Each row has a name. After each piece below comes the name of the row it's from, unless a question asks for something else. Each question is about the rows just above it.

Columns, left to right: Z B F T P E D X S
(155): [16,29,-24,-13,14,12,44,76,7]
(184): [44,22,-20,-4,2,-2,20,66,19]
(44): [-93,30,46,13,13,15,-12,47,-23]
(182): [9,8,-12,-14,-27,-14,-4,45,24]
(43): [-11,-4,5,0,1,1,-4,-15,-5]
(172): [-93,-29,28,1,8,14,-15,-104,-39]
(10): [13,30,-25,-12,15,13,46,76,5]
(166): [17,-94,9,9,-12,-14,-27,-22,8]
(28): [31,-11,6,9,-15,-16,-28,-14,13]
Which value is in both (172) and (44)?	[-93]
Where do [13,30,-25,-12,15,13,46] appear?	(10)
Which column holds this, read top down? [0,1,-12,9,9]	T
Which column holds this, read top down? [-104,76]	X
which: [9,9,-12,-14,-27]	(166)

Columns, left to right: Q A R U Y
(59): [-4,-11,67,3,-61]
(113): [-29,88,-15,92,12]
(7): [8,-43,22,-42,-11]
(45): [-27,88,-22,-3,-2]
(157): [15,68,-3,52,79]
(35): [14,-32,-3,13,12]
(80): [14,-32,-36,12,-3]
[-42,-3] is in which column, read top down?	U
Shared by (35) and (45):	[-3]
Shared by (35) and (157):	[-3]
which: [-32,-3,13,12]	(35)
which: [-32,-36,12]	(80)
[-43,88] is in which column, read top down?	A
Shared by (35) and (113):	[12]

Columns, left to right: J G V N M
(99): [-33,31,83,16,4]
(78): [-29,39,87,22,-21]
(123): [21,-53,87,-2,-22]
(131): [21,-53,20,41,-59]
(129): [36,-8,5,-25,19]
(33): [21,-11,4,-29,83]
Shared by (78) and (33):	[-29]
which: [87,-2,-22]	(123)
Shared by (33) and (78):	[-29]
which: [36,-8,5,-25,19]	(129)
Which value is in both (78) and (123)?	[87]
The row with [21,-53,20,41,-59] is	(131)

Columns, left to right: golak fuzut rul Zum tero nak
(48): [-26,1,-16,-19,-4,-51]
(66): [6,1,5,8,-4,-5]
(119): [19,-26,-13,-52,-24,26]
(130): [-27,14,15,2,6,-25]
(159): [20,-25,-19,25,23,4]
(171): [-87,5,-5,-19,26,26]
(9): [-51,-87,66,68,-22,-34]
(30): [6,1,-16,-19,-4,-1]
(52): [-6,-21,-7,49,37,-25]
The one value in (9) and (171):	[-87]
Which value is in both (130) and (52)?	[-25]
Which column holds [-25,5,-87,1,-21] top down?	fuzut
The one value in (52) and (159):	[-25]
Which value is in both (9) and (48)?	[-51]
Which column holds [-19,8,-52,2,25,-19,68,-19] top down?	Zum
[66,-16] is in which column, read top down?	rul

Columns, left to right: ras geli Kina vuzit monip pini bino
(177): [-36,18,-33,68,-15,19,21]
(26): [29,-38,25,-34,56,-65,-38]
(55): [-55,2,-23,62,-25,10,1]
(61): [-30,46,-31,-24,-35,43,-27]
(42): [-25,9,23,-1,-20,-6,-11]
(71): [0,4,-13,-10,-2,0,26]
(51): [-55,2,-22,62,-25,62,0]
(77): [-31,-23,-10,6,0,-9,31]
Shared by (77) and (55):	[-23]
[-35,-20] is in which column, read top down?	monip
Which value is in both (71) and (51)?	[0]
Which column holds [-36,29,-55,-30,-25,0,-55] top down?	ras
[62,0] is in which row?	(51)

Columns, left to right: baz vobu Befi gurar femid gulib zivug
(110): [-37,-38,48,-95,-45,-54,-102]
(53): [-38,50,-43,5,-45,-95,-54]
(103): [19,-16,6,45,58,16,5]
which: [-38,48]	(110)
Which row holds [-95,-45,-54,-102]?	(110)
Which column holds this, read top down? [-43,6]	Befi
The one value in (103) and (53):	[5]

Columns, left to right: lebe bot Pesu Dubaf luzo budo badit
(135): [-11,-22,-73,-34,-45,20,-43]
(36): [-7,-22,-73,-34,-45,20,-43]
(81): [22,77,-90,14,57,-3,43]
(47): [14,-3,57,77,-90,22,6]
Which column holds this, read top down? [-22,-22,77]	bot
Which column holds [-90,57] top down?	Pesu
Which column holds [-22,-22] top down?	bot
Which column holds this, read top down? [-11,-7]	lebe
The row with [-11,-22,-73,-34,-45,20,-43] is	(135)
which: [22,77,-90,14,57,-3]	(81)

